Read these off the table that follows.
1) Read off the third entry from the end, reading row by row.
2) Read off the last entry, reading row by row.
3) Read off the entry just right of the smallest entry.
4) Read off the entry in the top-left corner.
5) Read off the 5th entry, reading row by row.
6) Read off the entry in the top-right corner.
7) Read off the largest entry.
8) Read off the smallest entry in the first column.
0	-2	3	-1
-1	3	-2	1
-1	-5	15	1
0	2	-1	1
0	-3	27	6
0	0	0	0
-1	-4	10	-1
1	-2	33	8
0	2	-1	1
-8	11	-4	4
-1	3	-2	1
1) 3
2) 1
3) 11
4) 0
5) -1
6) -1
7) 33
8) -8

[[  2 -10   1   5  14  -9]
 [ -2  -3 -11  -4   7   3]
 [ 14   0  32   7  -1  -9]
 [ -4  -7   1  10 -11  28]
 [  4   0  -4   7  -5 -20]
 [  1  23 -13   6  -8   2]
 [-16  15  27  21 -10  27]
 [  1 -11 -25 -19  22  28]
 [  6   0   9   0   8   5]
 [  3  32 -19 -13 -10  24]
 [-11  -7  16  27  11   9]]
Indices start at 0.
What is the bottom-right entry?
A: 9
What is the bottom-left entry?
A: -11
What is the entry just right of the smallest entry?
A: -19
The top-right entry is -9
What is the entry at row 2, column 0?
A: 14
What is the entry at row 0, column 1?
A: -10
What is the entry at row 0, column 2?
A: 1
The entry just right of 10: -11
The entry at row 2, column 2: 32
What is the entry directly above 22?
A: -10
The entry in row 1 and column 0: -2
The entry in the top-left corner is 2
What is the entry just left of 11?
A: 27
The entry directly below -3 is 0

Questions about the array below. Counting starts at 0.
1) Read off the entry at row 0, column 0.
2) Read off the entry just left of the smallest entry.
3) Read off the entry in row 2 and column 0.
4) Read off the entry in row 2 and column 1.
5) Read off the bottom-right entry.
6) Read off the entry in row 0 and column 1.
7) Read off the entry at row 1, column 0.
8) Read off the entry at row 2, column 2.
[[-11  19 -17  11 -13   8   6  -3  -4  13  13  15]
 [-13  18 -17  11 -13   8   6  -3  -4  13  13  17]
 [ -9  12 -15  11 -13   8   6  -3  -4  13  13  13]
 [-14  22 -17  11 -13   8   6  -3  -4  13  13  20]
 [-13  22 -23  11 -13   8   6  -3  -4  13  13  17]
 [-12   9 -11  11 -11   8   6  -3  -4  13  11  17]
 [-13  22 -31  11 -13   8   6  -3  -4  13  13  17]
 [-13  22 -17  11 -13  17  21  -3  -4  13  13  17]
 [-13  22 -17  11 -13   8  12  -3  -4  13  13  17]
 [-13  12 -14  11 -13   8   6  -3  -4  13  13  17]
 [-13  22 -17  11 -13  16  20  -3  -4  13  13  17]
 [-11  22 -17  11 -14   8   6  -3  -4  13  13  10]
 [-13  22 -17  11 -16  20  24  -6  -4  13  13  17]]
1) -11
2) 22
3) -9
4) 12
5) 17
6) 19
7) -13
8) -15
